Each row below holds a small network's activations on one input, seen along a few directions.
Each table varies a few parts of the input and shows all the possible inputs, shuffled.
A made-up example of a description, with smaller parts first: one of 8 places around a ring, together with either a single point or one of 11 places around a ring or (one of 3 separate values, together with one of 6 places along a line).
Shared parts are said once, and a part with two or three values counts as separate values.
In the rows, zero is written as 128.

Other details of the inputs vary at random and push rows far along two fixed directions, the same in every table; ignore that.

Rows:
row 1: [178 151 100 101  96  99 158 125 115 146 152 100]
row 2: [184 100  83 132 112 113 134 134  93 163 140 154]
row 3: [133 191 155 148 100 179 119 142 163 104 169 126]
row 4: [161 143  73 115 109  89 117 123  81 130  90 146]
row 5: [159 147  79 117  96 120 141 112  88  95 110 120]
row 6: [178 108  97 116 103  79 127 116  89 165 153 126]
row 7: [110 180 139 108  92 182  93 158 169  81 192 124]
row 8: [  5 105 222 151 209 121  94 130 181 142 116 134]
row 9: [109 165 138 125 114 145 147 121 185 102 116  70]
row 10: [109  44 149 152 171 111  95 116 115 176 125 192]
row 11: [154 110 120 124 148 119 138 141 117 167 133 155]
row 12: [100 143 126 142 109 174 166 130 160  88 131 115]
row 13: [107  84 158 132 179  83  74 121 122 157  70 173]
row 14: [ 98 166 125 135 115 166 167 142 166  96 122 112]
row 15: [123 134 126 131 117 145 144 130 167 122 101 127]
row 16: [119  80 171 125 203  95  89 143  87 178 101 172]
row 17: [128 156 149 126 134 176 170 152 125  77 138  70]
row 18: [149 118  78 124  94  89 113  94  94 152 122 133]
row 19: [171 123  87 118  89 109 138  99 103 135 151 105]
row 20: [ 82 112 184 139 171 166 137 130 138  85 128 106]
Description of these inputs: either one of 2 separate values or (one of 3 separate values, together with one of 6 places along a line).
- What sort of input is row 3? => one of 2 separate values
- Start at row 16 and move only the place on the line of 6, one step at a time. The first step leads to row 17. Which rows follow, in order? => row 20, row 5, row 4, row 13

Rows:
row 21: [215 174  40 108  42 121 161 117 101 129 158 101]
row 22: [ 59  60 211 154 220 112 105 112 135 142  92 142]
row 23: [152  95 126 128 142 104 100 131  92 161 136 182]
row 24: [106  67 182 130 184  99  72 140 113 178 130 184]
row 25: [138 176 110 115  96 140 127 124 139 102 145 102]
row 26: [188 103  40 107  94  80 140 102  52 143 107 120]
row 27: [ 98 104 158 141 146 138 125 127 146 151 145 142]
row 28: [100 144 153 129 158 141 165 142 161 115  97  92]
row 29: [100 173 168 127 132 178 158 151 178  80 168  70]
row 30: [105 172 154 123 124 172 134 142 156  89 138  96]
row 31: [112  82 142 142 167  92  61 128  98 174 104 204]
row 32: [213 180  35 104  55 109 203 116  87 104 102  78]
row 33: [167 121  80 115  87  84  95 108 105 161 120 159]
row 34: [ 40 170 202 159 155 216 163 156 217  47 145  79]
row 35: [131 159 126 129 114 185 173 141 157  87 156  97]
row 36: [122  69 120 136 133  77  67 112 111 185 105 199]
- What is each input in this table made of? => either one of 4 places along a line or (one of 2 separate values, together with one of 6 places around a ring)

Rows:
row 37: [174 119  94 118 116 114 148 119  89 135 117 103]
row 38: [ 99 112 168 137 159 119 107 133 153 152 142 139]
row 39: [155 103 110 129 134  97 138 114  85 150 118 131]
row 40: [140  96 110 135 122 114 103 122 103 153 127 172]
row 41: [178 113  68 118  83  90 104 104  93 166 134 157]
row 42: [ 86 116 189 133 172 124  96 138 155 143 138 142]
row 43: [158  93  98 113 134  82 135 117  82 157 114 139]
row 44: [101 177 154 122 114 165 145 136 166  82 153  80]
row 45: [122 175 121 130  93 169 172 133 176  91 156  75]
row 46: [175  84  78 124 114  76  67 114  62 178 117 201]
row 47: [ 97 156 151 137 136 164 165 130 171  78 112  86]
row 48: [150 165 101 121  99 150 175 124 143  96 110  91]
row 49: [160  96 117 124 141  91  82 132  85 178 119 188]
row 50: [103 181 136 127 115 166 174 141 167  69 113  68]
row 51: [162 166  90 124  78 166 173 138 138 101 146 102]
row 52: [ 29  67 227 150 212 115  57 126 155 158 131 178]
row 53: [179 170  48 108  71 121 157 116  99 108 106 103]
row 54: [ 49 101 224 152 202 158 113 154 174 134 138 151]
row 55: [114 143 150 131 136 153 121 141 137 101 140 127]
- What is each input in this table made of? => either one of 3 separate values or one of 4 places along a line or (one of 2 separate values, together with one of 6 places around a ring)
- Which other rows does row 52 become when the choice among 2 separate values takes its other values? List them by row number. => row 46
